Each row below holds a small network's activations on one input, seen along a few directions.
In each table, some parts of the input vary, and every possible input appears once, in random order.
A made-up example of a description, with smaller parts first: line(6) and (point or line(11) or (values(2) and ring(8))).
Shared parts are said once, and a part with two or three values counts as separate values.
In the rows, zero is written as 100.

Other details of the inputs vary at random and push rows far along two fixed directions, the same in every table; ignore that.

A family of inputs:
x1: 109; 114; 78; 62; 117; 94; 83; 76; 123; 120; 84
x2: 112; 97; 78; 90; 94; 115; 90; 108; 107; 102; 102
x3: 79; 61; 116; 136; 116; 87; 111; 33; 85; 90; 81
x4: 110; 130; 113; 101; 77; 103; 104; 147; 97; 109; 102
x5: 128; 113; 89; 53; 105; 113; 94; 103; 122; 125; 100
x6: 109; 95; 82; 86; 98; 118; 87; 101; 105; 105; 102
x7: 112; 107; 116; 85; 125; 87; 102; 76; 103; 106; 111
x8: 94; 75; 111; 108; 120; 83; 104; 39; 99; 98; 82
x9: 108; 87; 93; 135; 55; 115; 120; 153; 80; 86; 84
x10: 93; 49; 122; 125; 111; 101; 115; 39; 77; 84; 100
x11: 129; 102; 67; 64; 108; 100; 84; 94; 122; 106; 111
x12: 101; 107; 72; 98; 96; 102; 88; 101; 115; 107; 84
x13: 97; 111; 118; 97; 93; 93; 103; 106; 91; 97; 106
x14: 80; 73; 102; 153; 83; 93; 119; 94; 79; 85; 74
x15: 108; 124; 83; 108; 95; 111; 93; 137; 108; 93; 111
x16: 106; 113; 93; 58; 113; 74; 99; 94; 99; 105; 120
x17: 105; 117; 86; 80; 122; 101; 82; 97; 111; 100; 122
x18: 87; 48; 117; 138; 101; 105; 118; 56; 72; 80; 98
x19: 118; 134; 100; 61; 118; 106; 91; 111; 120; 119; 113
x20: 99; 103; 100; 87; 103; 82; 111; 98; 96; 90; 117
x21: 102; 148; 101; 111; 53; 129; 101; 194; 101; 118; 94
x22: 110; 111; 105; 58; 118; 68; 87; 125; 129; 115; 110
x23: 108; 116; 67; 110; 83; 103; 92; 127; 118; 102; 79
x24: 100; 123; 98; 123; 67; 108; 105; 175; 77; 94; 94
x25: 73; 60; 111; 149; 106; 92; 115; 52; 79; 84; 79
x26: 97; 87; 125; 103; 131; 89; 104; 50; 92; 87; 112
x27: 85; 111; 119; 129; 70; 109; 108; 142; 74; 90; 99
x28: 74; 109; 112; 135; 76; 126; 100; 129; 85; 90; 108
x29: 99; 67; 111; 85; 103; 82; 103; 98; 117; 103; 100
x30: 69; 96; 110; 134; 92; 118; 100; 101; 85; 87; 118
x31: 92; 60; 109; 143; 79; 107; 123; 98; 70; 79; 92
x32: 123; 84; 107; 80; 112; 95; 105; 69; 105; 111; 99
x33: 86; 131; 108; 127; 57; 133; 101; 172; 89; 100; 98
x34: 111; 94; 101; 91; 115; 82; 103; 65; 110; 118; 81
x35: 118; 123; 83; 62; 109; 97; 94; 97; 129; 131; 80
x36: 101; 118; 86; 95; 94; 102; 92; 118; 108; 96; 122
x37: 102; 109; 75; 78; 114; 96; 83; 80; 118; 113; 86
x38: 75; 71; 128; 142; 117; 98; 113; 61; 73; 74; 110
x39: 115; 131; 95; 55; 121; 104; 84; 102; 116; 112; 114
x40: 82; 89; 122; 104; 99; 76; 105; 115; 112; 96; 112
x41: 88; 79; 127; 116; 131; 89; 104; 45; 82; 81; 115
x42: 115; 121; 78; 55; 109; 96; 87; 90; 126; 126; 78
x43: 97; 112; 103; 138; 70; 107; 116; 161; 80; 82; 95
x44: 109; 66; 115; 98; 115; 96; 108; 47; 91; 94; 100
x45: 125; 109; 85; 51; 105; 112; 89; 97; 119; 119; 101
x46: 115; 99; 85; 63; 111; 111; 85; 84; 111; 111; 104
x47: 103; 117; 91; 75; 127; 104; 81; 91; 109; 103; 121
x48: 94; 99; 87; 143; 59; 99; 118; 147; 89; 91; 65
x49: 74; 95; 102; 124; 97; 108; 99; 96; 91; 88; 126
x50: 75; 74; 115; 140; 82; 88; 112; 118; 107; 93; 70
x51: 111; 125; 95; 58; 128; 103; 79; 89; 113; 108; 120
x52: 92; 105; 109; 98; 100; 90; 104; 101; 85; 94; 112
Each input here is: line(4) and (point or (values(2) and line(6))).
The inputs of x52 and x25 match in every part but the line(4) part. If x4 is changed in the same way as x52 into x25, which row does it become?
> x34
The inputs of x9 and x43 match in every part but the line(4) part. If x11 is changed in the same way as x9 into x43, which row does it become?
> x15
Change only the line(6) part in x45. List by row number the other rows that result.
> x2, x5, x6, x11, x46
Change only the line(4) part in x46. List by row number the other rows that result.
> x1, x28, x51
Change only the line(6) part in x42. List by row number the other rows that result.
> x1, x12, x23, x35, x37
Change only the values(2) part in x1. List by row number the other rows that result.
> x3
Change only the values(2) part in x12. List by row number the other rows that result.
> x14

A family of inputs:
x53: 106; 142; 84; 56; 128; 94; 69; 98; 129; 115; 133
x54: 114; 95; 85; 101; 100; 105; 98; 98; 95; 99; 93
x55: 69; 83; 104; 163; 77; 106; 115; 119; 92; 77; 80
x56: 86; 115; 103; 98; 108; 113; 90; 95; 94; 94; 128
x57: 117; 95; 89; 81; 87; 99; 97; 120; 106; 103; 100
x58: 71; 83; 99; 164; 80; 117; 110; 116; 94; 85; 75
x59: 109; 116; 80; 79; 84; 91; 90; 129; 100; 109; 90
x60: 112; 100; 101; 100; 97; 88; 110; 105; 92; 98; 104
x61: 107; 125; 96; 75; 96; 123; 89; 136; 105; 102; 128
x62: 101; 75; 132; 97; 139; 74; 112; 30; 90; 88; 117
x63: 98; 58; 112; 94; 133; 107; 106; 13; 108; 99; 104
x64: 67; 86; 114; 162; 79; 98; 122; 125; 90; 81; 85
x65: 122; 108; 84; 88; 92; 94; 98; 116; 98; 100; 96
x66: 94; 97; 102; 99; 95; 84; 105; 99; 92; 101; 101
x67: 98; 93; 86; 100; 97; 102; 93; 93; 95; 103; 90
x68: 95; 61; 138; 89; 137; 77; 112; 29; 99; 91; 121
x69: 98; 102; 94; 96; 98; 114; 96; 83; 102; 112; 82
x70: 103; 120; 108; 69; 122; 67; 94; 103; 118; 115; 99
x71: 106; 128; 95; 85; 108; 117; 92; 115; 98; 95; 128
x72: 122; 101; 80; 79; 86; 109; 90; 131; 107; 114; 92
x73: 92; 103; 122; 96; 102; 82; 103; 99; 88; 103; 99
x74: 116; 99; 99; 80; 88; 90; 103; 123; 105; 108; 106
x75: 126; 123; 83; 85; 91; 120; 95; 119; 104; 118; 82
x76: 72; 92; 109; 165; 77; 130; 111; 107; 99; 92; 67
Describe the family of inputs behind these rows.
> line(4) and (point or line(5))
The inputs of x69 and x76 match in every part but the line(4) part. If x67 is changed in the same way as x69 into x76, which row does it become?
> x58
List by row number the other rows that have the line(4) part in common with x71.
> x54, x60, x62, x65, x75
Start at x53 and move only the line(4) part, one step at a time. The first step leads to x56. Which rows follow, in order?
> x71, x61
Start at x55 and move only the line(4) part, one step at a time. The first step leads to x59. Which rows follow, in order?
> x65, x57
